Each row below holds a small network's activations on one input, seen along a few directions.
Each table varies a few parts of the input and shows all the possible inputs, shuffled.
Descriptions start from the smaller parts, as in this example, which fits no table here: one of 2 separate values, together with either a single point or one of 11 places around a ring or (one of 6 places along a line, together with one of 8 places around a ring).
Shared parts are said once, and a part with two or three values counts as separate values.

Rows:
row 1: [-30  17 -23  12 -14  -5  -6 -28  -6  -4 -19 -32  -8   9   0  21 -17  -1
  35   9]
row 2: [ 17  21   7 -24 -19   7 -21  -9   5   5   9  -8  -3   6  36   3   0 -18
 -16 -11]
row 3: [  5  22  23 -10 -29 -12 -14 -10   5  -6  -8 -10   0  14  39  20 -25 -17
  -1 -21]
row 4: [-15   5  15 -25 -25 -13   4   3 -12 -13   5  -8  -4  16  40   3 -25 -22
   0   5]
row 5: [-31 -20 -23  -5  14 -24  15  -4 -33  -6  19 -39  -4  -1  -8 -12   1  -1
  21  12]
row 6: [ 12 -17   7 -15  17   5  25   1  15  26   0   6  15   4 -11 -33  10   8
   0   1]
row 7: [ 15 -10  22  43  -7  11  -9   1  13  -6 -33  22 -20   1  -3  20 -31   0
  13   5]
row 8: [ 19  22 -39  15   9  -7 -33 -20 -10 -14  16 -14  32  -5 -40  34  44  14
  -6 -26]
row 9: [ -4  -4 -35 -12   7 -22  -3 -26 -29  27  19 -22  -2 -10   0 -17  -1   4
  22   5]
row 10: [-29 -18  25   8  -8   2  30   7  24  -9 -11 -13  14  10  -5 -19   2   7
   2  24]
row 11: [-27 -19   5 -19  11  -7  33  16  14  -1  -5  15   6  11 -15 -35   9   3
  -1  21]
row 12: [ 20  29   5  -7  13  18 -13 -10  20 -12 -11  21  37 -19 -45  -2  49   2
 -23 -23]
row 13: [-44  -5 -26   6  -8 -24   5 -23 -13  -9  12 -25  -5  -5   5   1 -11  -3
  30  29]
row 14: [ 25 -24   3   8  25  11   9  26 -16  22  -1  26 -22 -19   3  -9  -8  15
  -8   2]
row 15: [ 24  26   0  25  24  23 -33  16  -8 -15   1  47   3 -23 -42  17  17  14
 -28 -26]
row 16: [ 26  34 -13 -32 -17   3 -41   2   4 -15  14  18  13   3  -9  23  38  -8
 -30 -53]
row 17: [ -6   8  19  18  -8   8  30  -9  36   2 -31   4  16  22  -3   2  -8   4
  13   3]
row 18: [ 21  -6  11  37  11  20   0  18   2  10 -16  20 -15 -18   8   6  -9  12
 -14   5]
row 19: [  5  -4  13   7   1  22  12  -8  38  16 -17  -1  17   4 -10 -11  17  15
 -13  10]
row 20: [ -5 -28   4  12  16   1  20  40 -11  -7   9  34 -37 -10  -7 -13 -14   0
   4  16]
row 21: [ -8  -3   1 -33 -11  -9  -6   6  -4 -11  35 -13 -17  20  34 -14  -5 -15
 -11   3]
row 22: [ -7 -35  30  31  -7   7  11  30  -2 -12  -7   8 -21  -8  -6   7 -20  -1
   2  27]
row 23: [ -1   3 -35   0   7 -11  -1 -19 -25   2 -12 -36  12  -7   0   7 -12   9
  18  -3]
row 24: [ 19   5   3 -39   0  -5 -11   0  -9  29  31  -2  -6   7  38  -1   0 -21
  -8 -12]
- Changing only one part turns row 20 into row 21. The same change can be made to row 7. Which row results? => row 3
- What is each input in this table made of? => one of 4 separate values, together with either a single point or one of 5 places around a ring

Rows:
row 25: [-18 -17  11 -18  -9 -12  14   7   1   3   9 -12 -18  16  27 -17 -24 -11
   9  21]
row 26: [ 27  22  14 -19  -1  14 -15   6  19  -3   6  24  19   5  -4 -10  24  -7
 -29 -27]
row 27: [ 16  17 -21  -2  15   5 -21  -7  -2  -2   9   6  17  -7 -28   6  37  11
  -7 -23]
row 28: [ 20   3  -1  16  21  14   2   7  15  -2  -8  25  17 -16 -33  -3  27  19
 -13 -17]
row 29: [ 14  16   8  -7  -8  -1 -20   5   5  -9   7  15  -2   0  14   9  -2 -13
 -16 -16]
row 30: [ -3 -27  23  -6  -2   1  15  18  -1   6   2   3 -20  -2  25 -18 -28  -9
   0  26]
row 31: [ 12   1  -4  30  16  11  -2   8  -2 -12 -11  20   2 -18 -22  15   6  16
  -3  -6]
row 32: [  2  35 -25 -26 -33 -11 -32 -32 -16  -2  17 -31   0  16  28  33  -5 -19
   8 -23]
row 33: [ 18  17  18  11  -8  17 -12  11   6 -17  -7  30  -5  -4   7  11  -7  -6
 -17 -12]
row 34: [-46 -27 -13 -15  -4 -25  30 -11 -11  18   3 -44   1  15   4 -20  -9  -4
  22  38]
row 35: [ -5  24 -48  -6 -17 -17 -26 -36 -30  -4  11 -46  11   5  -5  37  10   5
  20 -18]
row 36: [  8   4 -17  14  11  -3 -12   1  -5  -8  -1   9   8 -14 -26  15  10   9
   1 -10]
row 37: [ 24  10  -8  -3  22  15  -9   3  14   4   3  17  24  -8 -32  -8  40  15
 -14 -23]
row 38: [-24 -29 -11   6  11 -14  19   1 -13   7   3 -17 -14   5  -6 -13 -10   9
  21  22]
row 39: [-15 -33   2  22  19  -2  21  10 -13  15  -8  -1 -16 -13 -15 -17 -12  11
  16  31]
row 40: [-20 -23  16  45   6  -4  29   3   4   7 -33   3 -15  -9  -8  -1 -36  10
  27  35]
row 41: [ 27  31  -5 -27  -5  10 -19  -3   9  -3  16   9  12   6   8   6  27  -6
 -26 -35]
row 42: [ 22  11  20  -4   1  18  -3  12  15 -11  -2  31  10   0  -1  -5  14  -5
 -25 -19]
row 43: [-19 -20  37  21 -18   4  17   7   9   0 -27   3 -27  -1  29   3 -47  -8
  15  26]
row 44: [-40 -17   3 -31 -18 -19  25 -12  -2  12  11 -43  -4  24  38 -23 -15 -18
  10  30]
- Changing only one part turns row 29 into row 36. The same change can be made to row 33. Which row results? => row 31
- What is each input in this table made of? => one of 2 separate values, together with either a single point or one of 4 places along a line or one of 5 places around a ring
- Change only the choice among 2 separate values in row 39. List by row number the other rows that result. => row 30
